Each row below holds a small network's activations on one input, seen along a few directions.
In each table, some parts of the input vary, and every possible input appears once, in random order.
A made-up example of a description, with smaller parts first: one of 6 places along a line, together with either a single point or one of 9 places along a line or (one of 2 separate values, together with one of 5 places around a ring).
Shared parts are said once, and a part with two or three values counts as separate values.
In the rows, 128 means zero.

Table:
r1: [120 142 191 117 180 182 106 176  78 147 170  75 101  87  91]
r2: [113 161 141  86  96 176  19  83  74 153  67 130 114 168 112]
r3: [ 97 121 145  89  98 148  58  93 105  91  85 175 106 189 140]
r4: [132 177  72 151  96  76 123  95 230  74 106 174 227 167 147]
r5: [164  69 107 186 179 133 229 169 145 120 138 125 155 110 115]
r6: [123  94 184 113 181 158 144 190  99 122 169  91 120 122 119]
r7: [114 120  50 102 147 108 228 161 143 194 187 110  55  65 147]
r8: [123 124 196 129 151 184 104 108  73 175 209  44  94  49  90]
r9: [103 202  57  68  48  61 160  87 161 144  72 149  54 129 159]
r10: [149 109 128 143  87 100  64 133 139  89  84 176 140 178 157]
r11: [148 140  78 188 111  83 103 108 170  64  78 159 149 188 141]
r12: [159  86 101 154 180  96 227 154 187 164 165 151 238 110  97]
r13: [ 81 181 175 111  83 160  50  19  64 126 105 120  91 114 145]
r14: [167  67 169 154 155 127 176 215 124 131 157 112 150 117 131]
The inputs of r14 and r10 match in every part but one. If r1 is changed in the same way as r14 into r10, which row does it become? -> r2
What do these inputs look like to the network? -> one of 2 separate values, together with either a single point or one of 6 places along a line

Table:
r15: [185  85  79 147 124  74 142 177 148 121  95 124  93 146 141]
r16: [141  87 105 132 119 103 151 164 192  71  97 194 203 188 138]
r17: [109 116 217 157 153 200  61 109  52 126 149  97 132 122 109]
r18: [120 148 131 107  73 131  46 109  75 126  72 109  30 151 140]
r19: [103 180  80 117  89  97 137  67 188 116 122 170 187 134 143]
r20: [125 118 182 154 128 175  60 113  56 116 142  92  60 113 127]
r21: [ 93 173 118  67 157 113 223 160 128 210 205  89  89  56 119]
r22: [ 82 148 186  39 153 184 115 190  55 191 166  91  58 100 130]
r23: [114 172 114 148 140 132 142  78 172 112 153 136 197 100 108]
r24: [178  46 124 194 166 129 184 184 121 106 144 106 119 116 134]
r25: [146 103  62 131 109  73 153 154 172 104  66 193 133 189 154]
r26: [111 203  45 115  79  70 140  65 171 148  95 169 120 140 152]
r27: [131 182  57 136  91  74 143  93 147 157 120 102  70 106 142]
r28: [140 138 116 175 133 116 159  93 134 152 172  79 100  61 131]
r29: [112 168 131  76  60 121  34  76 103 123  47 167  85 182 148]
r30: [104 150 171  79  79 143  27  75 122  90  79 162 158 183 140]
r31: [131 142 153 177 155 135 157  91 131 154 184  90 172  56 104]
r32: [153  74 136 162 167 149 165 175 172  76 120 158 213 163 105]
r33: [169  51 162 194 187 156 189 186 121 113 157 116 188 119 104]
r34: [104 143 192 120 137 185  41  89 101  84 113 133 165 162 111]
r35: [138  62 127  64 189 130 222 238 129 194 190 110 117  99 107]
The inputs of r17 and r33 match in every part but one. If r30 is changed in the same way as r17 into r33, which row does it become? -> r16
What do these inputs look like to the network? -> one of 3 separate values, together with either a single point or one of 6 places around a ring
List by row number the other rows that have the choice among 3 separate values in common with r28. -> r19, r21, r23, r26, r27, r31

Table:
r36: [161  60 141 159 211 143 238 218 131 162 210  87 150  68 102]
r37: [119 140 145 126 124 142 106 116 103 135 130 113 104 120 127]
r38: [129 135 124 141 122 123 125 107 143 114 123 136 150 131 129]
r39: [124 145 117 138 124 123 129 103 146 123 131 136 149 124 124]
r40: [122 124 153 119 127 149  93 135 103 114 118 124 109 142 130]
r41: [130 131 110 115 114 111 130 133 139 128 112 136 119 140 136]
r42: [119 148 104 115 116 109 144 119 141 142 129 133 118 121 136]
r43: [121 132 152 117 124 144  97 123 104 130 127 117 112 129 126]
r44: [133 127 130 136 120 126 115 114 142 112 118 142 156 140 126]
r45: [136 120 129 143 125 129 110 126 138 100 106 149 153 154 129]
r46: [126 135 107 120 113 108 139 122 138 135 120 133 116 130 139]
r47: [110 149 145 116 126 143 112 109 104 149 140 113 111 111 124]
r48: [135 118 109 120 117 114 126 141 134 121 100 146 117 154 136]
What do these inputs look like to the network? -> either a single point or (one of 3 separate values, together with one of 4 places along a line)
A walk changes only the place on the line of 4. It starts at r40 and steps to r43. List the rest of the walk in order. -> r37, r47

Table:
r49: [141 126 114 127  94 115 102 140 106 120  88 108  66 150 155]
r50: [172 101  68 177 116  68 156 132 179 125 107 145 144 138 145]
r51: [163 111  67 160 110  89 139 114 154 128 102 156 122 135 138]
r52: [118 143  90 153 122 104 175  78 160 114 104 163 167 138 139]
r53: [102 178  97 152 115 111 145  85 144 111  99 159 139 140 143]
r54: [124 151 178 106 117 164  23  96  94 114 111 111 121 148 102]
r55: [131  77 110  85 147 110 172 215 151 127 108 165 149 173 136]
r56: [147 132  87 155  96  97 115 115 140 121 105 152  96 131 137]
r57: [162  84 102 132 109  92 156 152 146 106  99 130 109 145 149]
r58: [135 146  80 106 152  83 234 158 181 191 197  99 136  72 117]
r59: [140 139  91 151  88 113  92  98 116 138  99 135  80 135 137]
r60: [101 170 158 129 108 155  75  74 127 110 129 139 181 138 134]
r61: [121 142 128 132  78 109  64  72  93 137 101 119  68 129 142]
r62: [161  60 158 199 212 149 194 196 112 129 193  83 166  97 101]
r63: [126  85 110  70 144 132 153 197 129 132 103 177 127 174 131]
r64: [139 128 181 123 110 157  66 113 111 114 106 118 152 147 106]
r65: [138  91 186 172 189 205 130 163  67 143 179  80 105  86 106]
r66: [ 76 204 129  72 123 119 129 102  96 208 167  65  65  60 138]
r67: [149 114 103 128 104 108 125 157 134  99 102 131  74 143 143]
r68: [ 95 171 114 144  99 129 129  63 123 124 100 143 123 137 137]
r69: [122 138 129 135 131 140 119  88 169  94 138 165 217 134 123]
r70: [109 111 137  65 126 156 105 178  96 143 103 158  84 176 134]
r71: [129 128  86 166 130  91 191  95 190 107 118 157 180 138 135]
r72: [145 131 158 128 127 147  80 135 136  97 111 140 160 146 100]
r73: [164  87 149 145 137 119 126 146 174  94 118 131 209 144 100]
r74: [172  84  84 150 123  79 166 174 172 101 105 123 121 149 150]
r75: [122  95 222 150 178 202 103 139  49 141 178  66  92  77 114]
r76: [ 96 176 126  85 115 116 176 119 118 207 174  78  89  60 129]
r77: [123 160  83  94 145  96 217 140 152 199 181 104 123  69 122]
r78: [113 109 138  71 132 131 132 196 112 130 102 170 108 174 144]
r79: [154  67 158 182 208 173 176 178  94 134 186  96 146  92  99]
r80: [156 115 143 136 138 130 105 136 144 106  99 136 195 152 110]
r81: [108 148 166 131 109 143 106  83 153  88 141 159 199 128 129]
r82: [125 139 132 110  94 118  66 118  85 120  92  96  46 147 155]
r83: [ 94 124 154  50 127 158  69 155  77 142 108 146  62 174 135]
r84: [ 79 195 111 127 105 138  85  46 105 122 105 135  93 136 132]
r85: [131 124 124 148 138 129 133 104 197  85 150 160 231 132 119]
r86: [105 180 102  89 132 105 193 142 142 191 184 100  95  61 123]
r87: [141  78 199 176 188 176 161 176  82 126 189  89 129  82 107]
r88: [ 87 178 167 108 106 165  40  52 113 105 140 132 148 132 123]
What do these inputs look like to the network? -> one of 5 places along a line, together with either one of 2 separate values or one of 6 places around a ring
The inputs of r78 and r63 match in every part but the place on the line of 5. If r67 is changed in the same way as r78 into r63, which row does it become? -> r57
The inputs of r50 and r51 match in every part but the place on the line of 5. If r62 is changed in the same way as r50 into r51, which row does it become? -> r79
Change only the choice among 2 separate values in r58. List by row number the other rows that result. -> r62
Change only the choice among 2 separate values in r65. List by row number the other rows that result. -> r76
List by row number the other rows that have the place on the line of 5 in common with r61. -> r54, r66, r75, r82, r83, r84, r88
Change only the place on the ring of 6 in r71. List by row number the other rows that result. -> r50, r55, r73, r74, r85
